Each row below holds a small network's activations on one input, seen along a few directions.
Each table varies a few parts of the input and shows all the possible inputs, shuffled.
A made-up example of a description, with smaller parts first: one of 6 places along a line, together with either a single point or one of 11 places along a line or (one of 3 separate values, together with one of 5 places around a ring).
Shared parts are said once, and a part with two or three values counts as separate values.

Other details of the inputs vary at random and push rows far along three fixed directions, the same in every table; ignore that.

Rows:
R1: [ -7  26  -2   4 -16   9 -11   1  33  10   8  34]
R2: [  9  -6 -28 -20 -36   3 -17  10  34   2 -26  30]
R3: [  8 -27 -10  -9  41 -13  43  -6 -10   5 -18 -19]
R4: [ 19  27 -12  -5  -4  -9  14 -28  62  11 -15  45]
R5: [ 18   3 -18 -23  -8   3 -13 -26  42  11 -21  39]
R6: [ 25  -6 -17 -13  14   0  69  -2  17  17 -31 -19]
R7: [-11   8  20 -21 -40   9 -39   4  20 -22  12  27]
R8: [  3   9  -6  -8 -45   7 -51   4   2   7   2  25]
R9: [ 11   1   4  14  -2  10  27 -17 -16  19  16   6]
R10: [ -5  32  -2  13 -18 -11 -22 -12  37  -1  -5  39]
R11: [-31  11  23  47  27 -11  -1 -17 -38  -6  36  10]
R12: [ 39 -26 -13 -74  -8   4 -10  58  -2 -27 -30 -64]
R13: [  2  10  -9 -16   4   1 -62  67 -40 -14   7 -54]
R14: [ 27  -1 -20 -18  12  -6  37  23  23   7 -34 -27]
R15: [ 13 -18 -30 -34  29   1   8  31   1 -11 -38 -31]
R16: [-18  29 -25 -18 -52  -8 -60  36  10  -9 -12  11]
R17: [ 18  -9 -31 -26  24  -2  10  49  11 -10 -27 -36]
R18: [-16  -1   6  18  32 -10  16 -16 -28  -4   7  -1]
R19: [ 11  -5 -16 -23 -32  -9 -29   4  34   7 -38  21]
R20: [-15  23   4  29   6 -14   5 -20  12   0  20  36]
R21: [-27   2  27  15 -14   0 -49  -1 -25 -27  38 -41]
R22: [-11 -23   9  -6   7   8 -30  36 -44   7   7 -31]
R23: [ -9 -10   5   3   8  -8 -26  12 -31  -2 -13 -25]
R24: [-11 -16  -3   0  -9 -11 -20  35 -49  -2   3 -32]
R25: [-15  -7  38  47   5   0  -2 -35 -43  19  31  16]
R26: [-19  -8  44  35  -7   9  11 -24 -24 -23  40  22]
R27: [  1 -12   7   0 -11  -2 -25  29 -50   6   1 -40]
R28: [-25  10  19  53   1  14  23 -18 -31   7  35  19]
R29: [  1   1  11  14  35   8  10 -21 -32   4  15  -4]
R30: [ -4  10  -3 -18 -34   9 -51 -13  39 -23  18   3]
R31: [-20   8  29  53 -10  -1  12 -25 -42  12  30  11]
R32: [-13   4  12  16  34   7   8  -6 -11   3  20   4]
R33: [-14 -15  10   3  25   7  -9   6 -31   7   8 -15]
R34: [-18  20 -22 -14 -26  -2 -83  41  15 -25 -14  13]
R35: [  1   2   9   9  32  -5   1   7 -27  -1   4 -28]
R36: [ -2  20  10  23  14   5  -5 -32   7   5  22  37]
R37: [ 32  -5 -40 -57  -6   9  -7  64  -5   1 -35 -61]
R38: [-15  -1  17  23  21  17  32   8 -45  15  27 -26]
R39: [ 31 -20 -19 -35  23  -7  27  -4  20  12 -43 -18]
R40: [ 14 -12 -13 -26  44   7  46  -9  16  10 -22  -5]
R41: [ 33  -4  -9  -7  32  -2  69  -3  18  19 -18 -21]
R42: [-13  24   2  11 -13  -7 -27 -30  19  -3 -12  42]
R43: [ 21 -45 -11  -8  33   4  54   5  -6  12 -20 -18]
R44: [ -5  27   7  14  -5  -4 -12 -49  23   6  -2  53]
R45: [ 26  -4  -9 -10 -13   5  17 -45  52  25 -13  60]
R46: [  7  22 -25 -32 -12   1 -25  20  56   0 -18  24]
R47: [ -2  10  13  22   5   6  26  -8 -30  15  13 -15]
R48: [  2  33 -16 -16 -42   6 -72  38  16  -5  -2   8]
R49: [ 13   1 -19   2 -15   5  43 -27  45  14 -14  48]
R50: [-32  -2  36  32   7  15   0 -37  -2 -13  57  -1]
R51: [  0  12  36  11 -29  -2   8 -49  23  -9  18  48]
R52: [ -9 -17  25  23  19  -1  33 -31  -4 -16  25 -36]
R53: [ -6   9  11 -11 -39 -12  -7 -23  35 -25   3  47]
R54: [-26 -17  25  27  24  -7  18 -16 -29 -25  43 -42]
R55: [ 21 -28  20 -14  14  -6  58  -4  -6 -16 -10 -33]
R56: [ 24 -36 -19 -21  26 -13  59  -6  14  16 -29  -6]
R57: [ 22 -19 -21 -12  19 -10  75  -4   7  15 -19 -12]
R58: [ -4  -4   6  10   4  10  29  -4 -14  18  15   1]
R59: [ 22 -27 -18 -31  10   7  35  17   8  18 -22 -19]
R60: [  1   3  -8 -16 -27  -3 -44  48 -38  -1  -9 -43]
R61: [-12   3  24  39  37  -6  19 -15 -33   0  15 -12]
R62: [ -5  -8  -1   6  -5   8  22 -43  57 -19  13  23]
R63: [ -8  12  -4  -1 -54  -7 -52   4  11   3 -13  29]
R64: [-29  19  10  29  -9  -9 -37  33 -42  -9  27 -14]
R65: [ 11  15 -24  -4 -14   4  14  -2  59   4 -18  41]
R66: [-31  -5   1   5 -11   2 -82  44 -50 -18   4 -23]
Description of these inputs: one of 6 places around a ring, together with either one of 2 separate values or one of 9 places around a ring.
The inputs of R29 and R42 match in every part but the place on the ring of 6. If R12 is changed in the same way as R29 into R42, which row does it become?
Answer: R55
The inputs of R56 and R19 match in every part but the place on the ring of 6. If R54 is changed in the same way as R56 into R19, which row does it become?
Answer: R52
Change only the choice among 2 separate values in R30. List by row number the other rows that result.
Answer: R12
List by row number the other rows that have the place on the ring of 6 in common with R32.
Answer: R1, R7, R22, R33, R38, R40, R46, R50, R58, R59
Start at R8 and move only the place on the ring of 6, one step at a time. The first step leads to R27. Which rows follow, in order?
Answer: R63, R24, R2, R59
Change only the choice among 2 separate values in R26. List by row number the other rows that result.
Answer: R62

Rows:
R67: [  8 -16  -1 -11  12   4  32 -38  20  21 -24  21]
R68: [-13   0 -14 -23 -40  13 -88  61 -36 -13   3 -22]
R69: [ 23   6 -49 -47   3 -23  14   3  55   4 -51   9]
R70: [-27  52 -13  24 -70 -12 -36 -30  60   4   9  85]
R71: [ 10 -14  12   9   9   8  62 -42  -9  19  -5  11]
R72: [  1   7 -19 -25  -8  11 -85  51  -6  -2 -11 -33]
R73: [ 18   8  14  29  21  15  59 -16  -1  29  27 -12]
R74: [ 23 -15  -4  -1  40  16  28  34 -44   7   6 -75]
R75: [ 34  -6 -16  -5 -15 -15  59 -10  51  18 -35  30]
R76: [ -9 -17 -14 -33 -12  10 -79  56 -26  -5  -8 -27]
R77: [-20 -16  57  46  13   6  47 -30 -33 -22  68 -32]
R78: [ 39 -21 -27 -59 -15   0  46  26  27  16 -52 -27]
R79: [ 26 -21  -7 -53   6 -11  18  -9  52 -34 -20 -22]
R80: [ 25 -30 -28 -68   2  -5   9  -7  88 -32 -43 -15]
R81: [ -5 -21  -9  15  48  -8  42  31 -69  -2   4 -78]
R82: [ -5 -14  22  48  14  -6  32 -16 -48   4  13   2]
R83: [-32  14  36  55 -31  18 -19 -21 -37  14  65  41]
R84: [ 35 -27 -24 -62  -3  -1  37   0  65 -33 -35 -36]
R85: [-40  48  21  50 -17  10 -29 -26  -2  -9  38  64]
R86: [-11 -19  14  29  13 -11 -19   7 -40   0  -5  -7]
R87: [ -6   7 -11 -22 -36 -21 -94  59 -29 -19 -27 -14]
R88: [ -3   4  19  26  60  -1  51 -13 -32   1  17  -7]
R89: [ -5  27   3 -12 -51  -5 -36 -51  45  14 -14  85]
R90: [ 15 -22  13   8  35   9  51 -32 -18  22  19  19]
R91: [-42  16   6  10   9   1 -88  62 -53 -25  13 -37]
R92: [-11  19  15  32  22   5  52  -2  -6   5  23   4]
R93: [  4  17  11   9  13   7 -29   5 -22  10  21 -11]
R94: [-33  34  -7  32 -25 -12 -39 -52  49   7   7  84]
What do these inputs look like to the network?
Answer: one of 4 places along a line, together with either a single point or one of 6 places around a ring
The inputs of R83 and R90 match in every part but the place on the line of 4. If R75 is changed in the same way as R83 into R90, which row does it become?
Answer: R87
List by row number the other rows that have the place on the line of 4 in common with R91.
Answer: R67, R72, R76, R80, R86, R94
Change only the place on the line of 4 in R67. List by row number the other rows that result.
Answer: R71, R78, R89
Change only the place on the ring of 6 in R71. List by row number the other rows that result.
Answer: R68, R74, R81, R82, R85
